cols: Z C Y G
| 183 | 136 | 183 | 162 | = M
| 106 | 174 |  18 | 185 | = X
| 183 | 136 | 183 | 105 | = H
| 129 | 161 |  59 | 153 | = E
| 103 |  92 | 186 | 112 | = J
| 207 |  78 | 171 |  85 | = U
col: | 183 | 106 | 183 | 129 | 103 |
Z
col: | 106 | 183 | 129 | 103 | 207 |
Z
col: | 183 |  59 |
Y
col: |  18 | 183 |  59 | 186 | 171 |
Y
col: | 136 | 161 |  92 |  78 |
C

cols: boni mebet Kavid dazo Molik bim
| 125 | 127 | 123 | 144 | 130 | 145 |  F
| 159 | 160 | 182 |  54 | 104 |  72 |  Q
| 136 | 135 | 141 | 102 | 123 | 105 |  N
| 165 | 166 | 192 |  45 | 100 |  67 |  V
| 130 | 140 | 128 | 212 | 127 | 230 |  T
| 164 | 165 | 191 |  47 | 101 |  68 |  L
| 159 | 160 | 182 |  54 | 104 |  71 |  D
| 129 | 137 | 126 | 205 | 129 | 220 |  W
| 128 | 136 | 125 | 202 | 129 | 216 |  P
col: | 123 | 100 |
Molik
col: | 140 | 165 | 160 |
mebet
col: | 164 | 159 | 129 |
boni
col: | 135 | 166 |
mebet

cols: Mep kup Pegu lan tud kubub sigi niza vaban vusap
| 180 | 148 | 111 | 114 | 127 | 138 | 170 | 132 | 117 | 136 |  numez
| 185 | 139 | 196 |  33 | 146 | 151 | 211 | 127 |  79 | 118 |  levup
| 217 | 152 | 153 |  37 | 139 | 158 | 201 | 122 |  70 | 114 |  simi
|  96 | 135 | 135 |  97 | 148 | 112 | 184 | 110 |  97 | 148 |  por
| 222 | 174 | 139 |  66 | 132 | 148 | 166 | 137 |  89 |  87 |  suf
| 192 | 144 | 130 |  95 | 144 | 150 | 174 | 162 | 112 |  90 |  Lol
| 131 | 136 | 195 |  44 | 134 | 140 | 186 | 102 |  61 |  83 |  Leg
col: | 135 | 174 |
kup
col: | 158 | 112 | 148 |
kubub

cols: Zoden ralil Tola bopa Fom Gof sabob gol sunu dep
| 144 | 101 |  98 | 123 | 130 |  58 |  44 | 130 |  50 |  98 | : pafog
| 186 | 130 | 130 | 113 |  86 | 179 | 184 |  54 | 192 | 128 | : faz
| 121 |  95 |  99 | 120 | 196 | 176 | 173 | 232 | 178 | 104 | : Gedin
|  90 |  72 |  80 | 142 |  80 | 183 | 173 |  77 | 189 |  90 | : zeto
| 139 | 130 | 120 | 138 | 159 |  86 |  92 | 174 |  91 | 120 | : Masov
| 162 | 126 | 116 | 129 |  66 | 130 | 132 |  36 | 140 | 121 | : kuge
| 154 | 146 | 141 | 125 | 130 |  97 | 108 | 124 | 101 | 138 | : tomi
| 111 | 144 | 147 | 121 |  93 | 153 | 149 |  84 | 149 | 145 | : Fid
| 131 | 119 | 111 | 144 | 151 | 135 | 149 | 173 | 148 | 120 | : bipo
col: | 178 | 189 |  91 |
sunu
col: | 121 | 144 |
bopa
col: |  90 | 139 | 162 | 154 | 111 |
Zoden
col: |  54 | 232 |
gol

cols: A R B K
| 113 | 105 | 140 | 136 | -> lovul
|  90 | 125 | 125 | 135 | -> Bez
| 119 | 182 | 189 | 130 | -> Vosa
| 130 | 143 | 172 | 144 | -> liso
|  70 | 129 | 132 | 109 | -> gir
| 141 | 134 | 144 | 164 | -> Pigi
| 125 | 141 | 148 | 161 | -> vufuv
| 135 | 128 | 145 | 149 | -> Vutuz
| 119 | 117 | 232 | 136 | -> sif
col: | 182 | 143 | 129 |
R
col: | 182 | 143 | 129 | 134 | 141 | 128 |
R
col: | 136 | 135 | 130 | 144 | 109 | 164 | 161 | 149 |
K
col: | 136 | 135 | 130 | 144 | 109 | 164 |
K

cols: kek poba fov Nedo neliz
|  71 | 162 | 183 |  33 |  67 | = radom
| 166 |  71 | 161 | 212 | 113 | = dibis
| 126 |  80 | 218 | 182 | 115 | = Geti
| 166 |  71 | 161 | 212 | 153 | = sud
| 116 |  96 | 231 | 167 |  97 | = Zafu
| 126 |  80 | 218 | 182 | 121 | = zarif
col: | 71 | 80 | 71 |
poba
col: | 166 | 116 | 126 |
kek
col: | 166 | 126 | 166 | 116 | 126 |
kek

cols: bev Fama Zisam Navik
| 157 |  86 | 133 | 112 | = Sus
| 145 | 207 | 113 | 226 | = puf
| 152 | 127 | 114 | 111 | = numir
col: | 207 | 127 |
Fama
col: | 112 | 226 |
Navik
col: | 113 | 114 |
Zisam
col: |  86 | 207 |
Fama
col: | 145 | 152 |
bev

cols: noli tafu gapu gudug Tasi vuti
|  76 |  70 |  92 | 167 |  99 | 107 | -> vasen
|  76 |  70 |  92 | 167 |  29 |  91 | -> kube
| 172 | 128 |  18 |  79 |   9 | 124 | -> Neb
|  83 |  63 | 107 | 167 | 116 | 124 | -> Pugu
|  74 | 186 |  70 |  69 |  70 |  86 | -> ped
col: | 99 | 29 |
Tasi
col: |  76 | 172 |
noli

cols: sopuz Vifu lidu Neno
| 119 | 121 | 134 |  89 | = tik
| 131 | 125 | 181 | 110 | = mez
| 220 | 108 | 139 | 132 | = Tunab
|  72 | 136 | 101 |  94 | = Ruzam
|  60 | 150 | 121 | 123 | = palo
col: | 110 | 132 |  94 |
Neno
col: | 108 | 136 | 150 |
Vifu
col: | 125 | 108 |
Vifu
col: | 72 | 60 |
sopuz
col: | 108 | 136 |
Vifu
col: |  89 | 110 | 132 |  94 |
Neno

cols: nol ruk zemol Rivav Kazu Mepil biv Tebel
| 192 | 101 |  22 | 106 | 164 | 175 | 151 | 124 | -> Tefe
| 132 | 118 | 119 | 110 | 133 | 130 | 153 | 104 | -> kasiv
| 192 | 101 |  22 | 106 | 164 | 175 | 151 | 176 | -> Musuk
col: | 119 |  22 |
zemol
col: | 175 | 130 |
Mepil
col: | 101 | 118 |
ruk
col: | 133 | 164 |
Kazu

cols: Velag dozup Varo Vubi rozit demep foler palu
|  86 | 184 | 154 | 169 |  55 | 234 |  49 | 181 |  Vupil
| 147 | 111 | 115 | 110 | 139 |  75 | 141 | 110 |  Peven
| 123 | 165 |  60 | 135 |  92 | 179 | 112 | 121 |  Zumem
| 145 | 125 |  88 | 133 | 110 | 120 | 132 | 104 |  bur
| 100 | 138 | 104 | 122 |  94 | 186 | 125 | 127 |  fopo
| 113 | 108 |  96 | 158 | 118 | 138 | 131 | 120 |  Paf
| 158 |  97 | 125 | 140 | 155 |  61 | 186 | 105 |  vufe
| 121 | 127 |  77 | 136 |  71 | 157 | 129 | 151 |  danu
col: | 165 | 125 |
dozup
col: | 138 | 108 |  97 | 127 |
dozup
col: | 135 | 133 | 122 | 158 | 140 | 136 |
Vubi
col: |  60 |  88 | 104 |  96 | 125 |  77 |
Varo
col: | 141 | 112 | 132 |
foler
col: |  49 | 141 | 112 | 132 |
foler
col: | 104 | 127 |
palu

cols: kez Senat zabef reg mes Mub
| 134 | 185 | 163 | 129 | 180 | 137 | -> vebit
| 132 | 179 | 164 | 132 | 182 | 137 | -> nakov
| 128 | 198 | 146 | 129 | 183 | 138 | -> pav
| 149 | 195 | 138 | 132 | 132 | 188 | -> fivim
| 137 | 136 | 147 | 241 | 131 | 134 | -> Kasi
| 127 | 154 | 137 | 129 | 247 | 127 | -> Pab
| 132 | 197 | 148 | 129 | 169 | 143 | -> Pata
| 138 | 166 | 168 | 169 | 136 | 149 | -> Lak
| 127 | 143 | 189 | 136 | 198 | 129 | -> dage
col: | 132 | 128 | 149 | 137 | 127 | 132 | 138 |
kez
col: | 198 | 195 | 136 | 154 | 197 | 166 | 143 |
Senat

cols: sib neso rugok Pesas nad Sefam Fitav
| 156 |  73 |  76 |  71 |  72 |  90 | 198 | = taf
| 156 |  73 |  76 |  71 |  72 |  90 |  81 | = tosa
| 156 |  73 |  76 |  71 | 167 |  90 | 198 | = Gobak
| 140 | 217 | 229 | 197 | 213 |  48 | 110 | = dilip
| 179 |  67 | 179 |  70 |  92 | 110 | 133 | = Sut
| 139 | 155 | 151 | 152 | 159 | 105 | 117 | = Gaf
| 152 | 108 | 183 |  83 | 108 |  92 |  90 | = Ripo
col: |  72 | 167 | 213 |  92 | 159 | 108 |
nad
col: | 179 | 151 | 183 |
rugok
col: | 156 | 140 |
sib
which: | 156 |  73 |  76 |  71 |  72 |  90 |  81 |
tosa
col: | 229 | 179 | 151 | 183 |
rugok
col: | 167 | 213 |
nad

cols: dupo vos zutav bape zape Pil Nis ziben
| 129 | 108 |  75 | 141 | 108 | 146 | 112 | 104 | = fum
| 108 | 138 | 189 | 107 | 162 | 140 | 119 |  93 | = momil
| 131 | 133 | 113 |  88 | 135 |  64 | 146 | 130 | = vizu
|  56 |  85 | 121 | 157 |  51 | 200 |  41 |  45 | = naniz
| 131 | 133 | 113 |  88 | 135 |  64 | 146 |  89 | = Lagul
col: | 108 | 138 |
vos
col: | 157 |  88 |
bape
col: |  64 | 200 |  64 |
Pil
col: | 131 |  56 | 131 |
dupo
col: | 200 |  64 |
Pil
col: | 140 |  64 | 200 |  64 |
Pil

cols: Sak reru Kolik seba
|  75 | 105 |  97 |  41 | : Geze
| 138 | 239 | 130 | 128 | : Naki
|  47 | 101 | 137 |  59 | : Menuv
| 103 | 226 | 160 | 150 | : desiz
| 202 | 196 |  92 | 151 | : Ren
| 106 |  34 | 103 |  83 | : nov
| 195 |  78 |  60 | 113 | : kore
| 199 |  72 | 120 | 193 | : Lizet
|  36 | 121 | 144 |  62 | : ligo
|  37 | 132 | 166 |  86 | : rusa
| 223 |  89 |  79 | 158 | : kagir
| 150 | 150 | 186 | 218 | : ruz
col: | 105 | 239 |
reru
col: |  60 | 120 | 144 | 166 |  79 |
Kolik
col: |  41 | 128 |  59 | 150 | 151 |
seba

cols: Kosa gevat Lis Dulas
| 194 | 217 | 185 | 121 | -> mure
| 171 | 124 |  77 |  89 | -> fus
| 141 | 120 | 146 | 111 | -> lukev
col: | 171 | 141 |
Kosa
col: |  77 | 146 |
Lis
col: | 217 | 124 |
gevat
col: |  89 | 111 |
Dulas
col: | 121 |  89 |
Dulas

cols: guna dilen Femup ravul zusu vodal Pak
|  70 | 130 | 129 | 162 | 140 |  98 | 161 | = Sobud
| 137 | 225 | 154 | 184 | 118 |  87 | 170 | = Rina
| 136 | 130 | 109 | 149 |  97 | 106 | 140 | = novil
| 135 | 133 | 124 | 130 | 116 | 125 | 127 | = Fol
|  62 | 180 | 110 | 167 |  96 | 105 | 144 | = zuze
| 165 | 103 | 135 | 182 | 114 | 129 | 178 | = vovek
| 130 | 184 | 135 | 174 | 100 | 127 | 147 | = Nimaz
|  84 | 190 | 156 | 186 |  94 |  94 | 122 | = zekib
| 134 |  98 | 126 | 155 | 100 | 117 | 147 | = Rim
|  50 | 179 | 145 | 140 | 152 |  67 | 228 | = nikol
col: | 144 | 178 | 147 | 122 | 147 |
Pak
col: | 167 | 182 | 174 |
ravul
col: | 162 | 184 | 149 |
ravul

cols: Pabe fava Lik Ligol Koli rufot gimut
| 142 | 127 | 133 | 131 | 159 | 110 | 142 | = Refa
| 118 | 104 | 129 | 125 | 125 | 150 | 131 | = guzi
| 130 | 147 | 122 | 126 |  98 | 126 | 115 | = neluv
| 144 | 117 | 136 | 139 | 251 | 119 | 125 | = Robun
| 137 | 115 | 124 | 124 |  89 | 138 | 132 | = laka
| 130 | 140 | 116 | 128 | 122 | 149 | 129 | = fata
col: | 133 | 129 | 122 | 136 | 124 |
Lik
col: | 139 | 124 |
Ligol
col: | 142 | 118 | 130 | 144 | 137 |
Pabe

cols: Tuvem fem nivut vit davu pigo bizi momob pudom taz
| 188 | 149 | 203 |  38 | 132 |  90 | 136 | 125 |  43 | 176 |  Bogo
| 188 | 149 | 203 |  38 | 132 |  90 |  99 | 152 | 171 |  88 |  Mus
| 188 | 149 | 203 |  38 | 132 |  90 | 172 | 163 | 145 | 188 |  Dediz
col: | 152 | 163 |
momob
which: | 188 | 149 | 203 |  38 | 132 |  90 | 136 | 125 |  43 | 176 |
Bogo
col: | 125 | 152 |
momob
which: | 188 | 149 | 203 |  38 | 132 |  90 | 172 | 163 | 145 | 188 |
Dediz
which: | 188 | 149 | 203 |  38 | 132 |  90 |  99 | 152 | 171 |  88 |
Mus

cols: revut velu tir Bafe san fozag
| 158 | 139 | 137 | 199 | 153 |  94 |  vigeb
|  67 | 149 |  53 |  46 | 132 |  86 |  ragel
| 123 | 158 |  54 | 210 | 151 | 191 |  bap
|  86 | 145 | 146 | 202 | 139 | 105 |  tes
|  73 | 143 | 113 | 182 |  85 | 122 |  bav
|  86 | 145 | 146 | 202 | 140 | 173 |  zekil
col: | 105 | 122 | 173 |
fozag
col: | 137 |  53 |  54 |
tir
col: |  86 | 191 |
fozag
col: |  46 | 210 | 202 |
Bafe
col: | 143 | 145 |
velu
col: | 113 | 146 |
tir

cols: momes fos dal vubub dufig Petig
|  88 | 146 | 170 |  61 | 185 |  61 |  zer
|  74 | 207 |  12 | 251 |  53 | 120 |  zenis
|  88 | 146 | 170 |  61 | 185 |  74 |  pema
col: | 207 | 146 |
fos
col: | 170 |  12 |
dal
col: | 251 |  61 |
vubub
col: | 88 | 74 |
momes
col: |  12 | 170 |
dal

cols: Fuz monin buru kar Karul Zupo
| 161 | 144 | 101 |  75 |  70 | 109 |  dafo
| 211 | 168 |  90 | 122 |  72 | 111 |  tomoz
| 129 | 167 | 149 | 226 | 105 | 114 |  Kado
| 123 | 156 | 126 | 109 |  47 |  94 |  vut
col: | 109 | 111 | 114 |
Zupo
col: | 114 |  94 |
Zupo
col: | 211 | 129 |
Fuz
col: | 149 | 126 |
buru
col: | 111 | 114 |
Zupo
col: |  75 | 122 |
kar

cols: ror furu vipa nal
| 144 |   6 |  98 | 127 | : zepig
|  70 |   6 | 141 | 148 | : keba
| 116 | 173 | 135 |  89 | : vus
| 144 |  98 |  98 | 127 | : rar
| 181 |   6 | 135 | 156 | : ras
col: |  98 | 135 |
vipa
col: |   6 | 173 |  98 |
furu
col: | 116 | 144 | 181 |
ror
col: | 6 | 6 |
furu
col: | 141 | 135 |  98 |
vipa
col: | 127 | 148 |  89 | 127 |
nal
col: | 127 | 148 |
nal

cols: nir tegog bera riru mov simif kebal mozo
| 243 | 236 | 104 | 128 |  96 | 164 | 122 |  69 |  Buref
| 133 | 117 | 142 | 111 | 118 | 123 | 128 | 119 |  gutap
| 154 | 221 |  79 | 111 | 103 | 136 | 168 | 116 |  mame
| 237 |  98 | 187 |  67 | 155 |  43 | 151 | 175 |  Nezeg
| 181 |  88 | 135 |  86 | 107 | 116 | 117 | 170 |  fuzu
|  80 | 145 | 152 | 145 | 143 |  98 | 196 | 138 |  batev
| 115 | 119 | 124 | 111 | 140 | 131 | 207 | 134 |  nalaf
| 157 | 109 | 139 |  87 | 113 | 102 | 186 | 208 |  Gulik
col: | 154 | 237 |
nir
col: | 243 | 133 | 154 |
nir

cols: rufo ludu muno Sive famel bepe
| 136 | 209 | 168 | 190 | 172 | 123 |  gamez
|  79 | 171 | 109 | 161 |  85 |  90 |  Folat
| 110 | 115 | 212 | 112 | 225 | 128 |  zuve
col: | 190 | 161 |
Sive
col: | 136 |  79 |
rufo

